A small network was shown many inputs. Here are its activations along a few directions, one row for each input.
In each table, some parts of the input vary, and every possible input appears once, in random order.
Descriptions start from the smaller parts, as in this example, which fits no table here: one of 2 separate values, together with either a single point or one of 11 places along a line or (one of 4 places along a line, together with one of 5 places around a ring).
Shared parts are said once, and a part with two or three values counts as separate values.
In the rows, zero is written as 128.

Table:
row 1: [148 104 117 136 169 116 126 171 135 112 139  97]
row 2: [170 106 115 142 126 119 145 144 126  87 136  79]
row 3: [147  96 147 145 149 132 132 165 148 116 128  83]
row 4: [120 169 105 115  77 120  87  90  82 115 119 187]
row 5: [153  95 124 142 173 130 160 171 156 127 115  84]
row 6: [153  98 146 149 154 120 119 168 136 106 133  84]
row 7: [111 168 110 113  77 126 104  83  84 122 126 183]
row 8: [157 103 139 149 156 116  97 170 124  95 140  84]
row 9: [170 109 132 151 162 113  78 175 115  81 143  83]
row 10: [162 103 109 141 174 115 109 175 127 101 140  97]
row 11: [ 82 162 112 107 120 124  94  99 109 153 132 189]
row 12: [149  93 151 150 155 137 150 167 157 120 118  73]
row 13: [ 75 163 122 100 121 130 110  89 117 162 140 187]
row 14: [171  99 121 143 131 136 179 145 146  98 116  71]
row 15: [ 91 164 108 109 117 121  83 108 104 144 125 196]
row 16: [104 166 116 107  79 131 113  73  91 128 134 177]
row 17: [155 100 121 135 168 127 143 171 154 123 124  88]
row 18: [196 112 106 149 140 107 110 157 109  64 138  74]
row 19: [ 78 158 140 118 103 131  89  96 104 144 132 181]
row 20: [157  93 155 154 163 146 166 165 168 127 110  63]
row 21: [ 69 155 148 108 108 139 108  79 116 160 143 176]
row 22: [ 90 161 118  99  85 138 133  61  99 140 144 167]
row 23: [174 113 109 142 180 106  89 180 119  93 143  91]
row 24: [ 93 163 119 103  83 130 127  65  94 137 140 168]
row 25: [ 89 159 134 122 101 127  77 101 100 139 125 188]
row 26: [102 168 107 110 116 115  68 113 103 139 119 201]
row 27: [ 99 163 131 124 100 119  61 111  97 133 116 193]
row 28: [103 113 182 127 108 152 214 120 202 211 104 136]
row 29: [102 119 156 115 123 149 222 121 201 215 111 147]
row 30: [ 72 156 148 115 106 134 101  85 110 154 138 179]
row 31: [180 108 110 143 133 116 126 152 115  72 137  83]
row 32: [171  97 123 145 138 140 191 144 152 101 114  60]
row 33: [154  96 131 144 180 136 178 169 166 135 111  73]
row 34: [169 102 119 137 128 128 163 144 138  94 126  75]
row 35: [ 68 156 120 102 122 132 116  83 117 166 143 180]
row 36: [123 120 155 117  84 151 238  97 188 191 106 132]
Q: What do these inputs look like to the network?
A: one of 3 separate values, together with either a single point or one of 5 places along a line or one of 6 places along a line
Q: Which other rows agree with row 12 in the choice among 3 separate values? List them by row number.
A: row 3, row 6, row 8, row 9, row 19, row 20, row 21, row 25, row 27, row 28, row 30
Q: A walk changes only the place on the line of 6. It starts at row 23 and steps to row 10. List the rest of the walk in order.
A: row 1, row 17, row 5, row 33
Q: Which other rows agree with row 4 in the choice among 3 separate values? List them by row number.
A: row 2, row 7, row 14, row 16, row 18, row 22, row 24, row 31, row 32, row 34, row 36

Table:
row 37: [109 127 146 121 121 138 122 110 111 113 140 111]
row 38: [150 146 102 121 134 111 104 130 114 111 121 131]
row 39: [110 131 144 136 131 124  84 139 134 151 131 162]
row 40: [118 144 105 136 140 125 105 146 125 130 122 158]
row 41: [130 127 136 131 114 125  86 133 111 108 127 128]
row 42: [155 134 110 127 100 120 161 115 123 134 131 132]
row 43: [136 139 114 122 119 124 154 115 148 153 127 155]
row 44: [115 119 138 119 115 139 121 103 109  98 133 100]
row 45: [155 128 102 124 119 118 108 140  96  92 131 129]
row 46: [135 122 141 144  85 140 141 106 126 111 110 120]
row 47: [106 141 106 130 149 126 104 146 125 145 111 163]
row 48: [140 129 105 123 130 126 140 104 109 100 154 114]
row 49: [106 134 155 130 111 140 136 118 150 165 114 154]
row 50: [119 129 152 120  96 135 141 119 135 135 113 135]
row 51: [129 134 113 119 137 119 145 108 113 113 153 125]
row 52: [125 142 118 121 120 125 157 126 149 165 127 164]
row 53: [113 116 145 125  97 136 132 120 140 162 123 144]
row 54: [ 98 139 113 114 155 139 135 119 136 148 140 149]
row 55: [161 139 102 124 100 134 157 112 129 106 116 122]
row 56: [109 141 149 123 135 124  90 142 126 127 116 152]
row 57: [110 143 111 116 148 131 141 109 121 125 132 126]
row 58: [190  71 141 153 160 129 182 189 176 123 117  48]
row 59: [128 132 142 140 120 117  90 134 114 134 137 144]
row 60: [138 138 111 114 111 127 155 118 138 136 118 140]
row 61: [135 151 109 124 139 118 107 137 121 113 120 144]
row 62: [ 98 118 145 130 122 131 116 109 118 136 152 122]
row 63: [164  77 142 143 199 127 168 185 156 115 132  32]
row 64: [127 119 145 133  86 133 138 112 131 125 117 126]
row 65: [184  81 135 168 186 109 128 209 156 109 121  51]
row 66: [144 136 134 142 114 127  90 126 105  99 119 121]
row 67: [ 92 128 146 117 138 142 119 111 125 148 133 131]
row 68: [ 84 129 154 121 144 138 124 115 132 151 136 150]
row 69: [112 141 113 112 150 129 144 120 121 143 150 143]
Q: The inputs of row 44 and row 46 match in every part but one. If row 51 is changed in the same way as row 44 into row 46, which row does it become?
A: row 42
Q: What do these inputs look like to the network?
A: one of 3 separate values, together with either a single point or (one of 2 separate values, together with one of 5 places along a line)
Q: Change only the place on the line of 5 in row 49. List by row number the other rows that result.
A: row 46, row 50, row 53, row 64
Q: Change only the place on the line of 5 in row 41. List by row number the other rows that result.
A: row 39, row 56, row 59, row 66

Table:
row 70: [135 126 151 165 169 114  26 171 101  88 120 116]
row 71: [153 133 115 133 158 119  88 134  83  63 152  84]
row 72: [157 119 113 155 113 120  88 139  88  49 118  93]
row 73: [133 114  82 119 176 114 122 159 138 126 148 116]
row 74: [106 107 190 140 136 145 122 152 168 168 108 125]
row 75: [130 127 161 157 151 113  58 164 126 113 126 124]
row 76: [ 96 119 114 100 170 144 208 133 184 182 111 124]
row 77: [129 105 143 133  82 143 177 120 140 128 109 106]
row 78: [152 122 118 141  96 116 110 135 101  71 126 103]
row 79: [182 136 107 116 119 121 130 140 130 111 128 119]
row 80: [139 140 133 116 119 160 213 109 175 164  85 120]
row 81: [150 115 142 128 135 112 132 134 125 108 170  92]
row 82: [137 122  72 126 182 104 100 165 110 107 145 131]
row 83: [ 69 169 126 113  36 126 106  51  85 140 132 219]
row 84: [124 104 176 147 138 125 107 169 153 157 125 123]
row 85: [145 124 118 141 144 125 102 122  90  86 156  92]
row 86: [116 107 160 137  87 161 209 108 170 144  87 105]
row 87: [ 98 198 101  89  68 130 111  57  90 162 124 231]
row 88: [149 106 129 145  90 119 126 134 117  88 134 102]
row 89: [141 110 148 129 136 132 160 122 139 125 158  85]
row 90: [113 117 165 120 133 157 218 104 165 164 124  97]
row 91: [132 111 177 144 145 118  79 169 148 130 138 127]
row 92: [ 91 112 204 134 139 152 166 145 187 186  93 132]
row 93: [113 115 105 118 172 126 178 145 167 166 129 133]
row 94: [176 127 110 126 118 131 159 134 142 134 121 119]
row 95: [ 56 177 133  92  84 138  91  38  75 149 160 202]
row 96: [123 115 155 127 131 136 181 106 146 148 145  99]
row 97: [184 151  86 133 142 105  91 146  91  76 114 119]
row 98: [149  90 138 143  88 138 147 130 136 108 123  95]
row 99: [ 44 175 167 112  87 130  48  87 103 180 129 235]
row 100: [185 145  92 131 127 114 118 143 105  93 125 126]
row 101: [130 107  91 124 176 121 154 155 153 148 138 118]
row 102: [138 127  58 122 195 112  73 162  94  89 131 110]
row 103: [157 131 125 134 118 136 191 122 156 152 108 131]
row 104: [ 48 176  78  90 120 123  91  76  98 179 141 227]
Q: The inputs of row 97 and row 70 match in every part but one. If row 87 is changed in the same way as row 97 into row 70, which row does it become?
A: row 99
Q: What do these inputs look like to the network?
A: one of 5 separate values, together with either a single point or one of 6 places along a line
Q: Change only the place on the line of 6 in row 85. List by row number the other rows that result.
A: row 71, row 81, row 89, row 90, row 96

Table:
row 105: [111 107 152 129 146 145 159 141 158 158 125 130]
row 106: [121 112 137 126 138 138 163 136 157 154 124 126]
row 107: [128 115 130 127 128 138 169 132 143 147 118 119]
row 108: [128 132 122 133 170 120  93 155 130 126 124 125]
row 109: [156 127 117 137 112 116 108 132 103  70 134 112]
row 110: [138 122 123 133 124 141 174 113 141 130 119 113]
row 111: [133 128 134 134 150 117  90 152 124 123 132 115]
row 112: [139 127 108 127 143 113  95 144 120 110 133 111]
row 113: [ 54 195 131  92  67 133  83  50  92 166 131 236]
row 114: [151 118 110 138 126 115 100 140 108  97 138 118]
row 115: [150 125 144 132 103 132 174 113 133 126 131 104]
Q: What do these inputs look like to the network?
A: either a single point or (one of 2 separate values, together with one of 5 places along a line)
Q: Change only the choice among 2 separate values in row 114. List by row number the other rows that result.
A: row 110

Table:
row 116: [137 122 136 134 108 145 211  99 174 217  82 126]
row 117: [198 103  61 137 185  99 154 202 129  47 116  68]
row 118: [102  89 162 119 219  95 111 213 184 198 142  96]
row 119: [193 144  60 160 183 108 131 162  89  53 110 102]
row 120: [130  88 124 123 142 164 203 137 163 119 181  28]
row 121: [145 104 197 153  99 130 112 181 112  89 136  95]
row 122: [100 166 124 102  44 138 156  41 136 198  84 210]
row 123: [121 155 132 125  77 129 203  85 158 210 110 167]
row 124: [161 129 187 139  54 129  47 116 114  88 126 124]
row 125: [ 91 100 144 134 223 120  89 165 143 185 107 153]
row 126: [106 133 115 107 115 158 149  63 113 106 177 116]
row 127: [ 41 187 136 132 196 121  52  99 110 151  97 223]
row 128: [134  97 145 126 110 152 247 138 223 171  74  96]
row 129: [156  58 191 155 110 137 125 187 162  79 125  56]
row 130: [140 123 117 149 126 167 179  94 131 104 169  77]
row 131: [ 79 142 116  82  92 146 119  31  64 118 144 158]
row 132: [181 159  55 122 136  93  97 157  80  74 159 137]
row 133: [167 178  43 126 112 103  73 125  67  67 159 189]
row 134: [ 71 134 137 100 172 113  58 169 138 188 147 178]
row 135: [103 147 179 135  59 113  44  95  71 101 115 160]
Q: The inputs of row 123 and row 124 match in every part but one. If row 122 is changed in the same way as row 123 into row 124, which row does it become?
A: row 135
Q: What do these inputs look like to the network?
A: one of 4 places along a line, together with one of 5 separate values
Q: Change only the place on the line of 4 in row 118. List by row number the other rows that result.
A: row 125, row 127, row 134
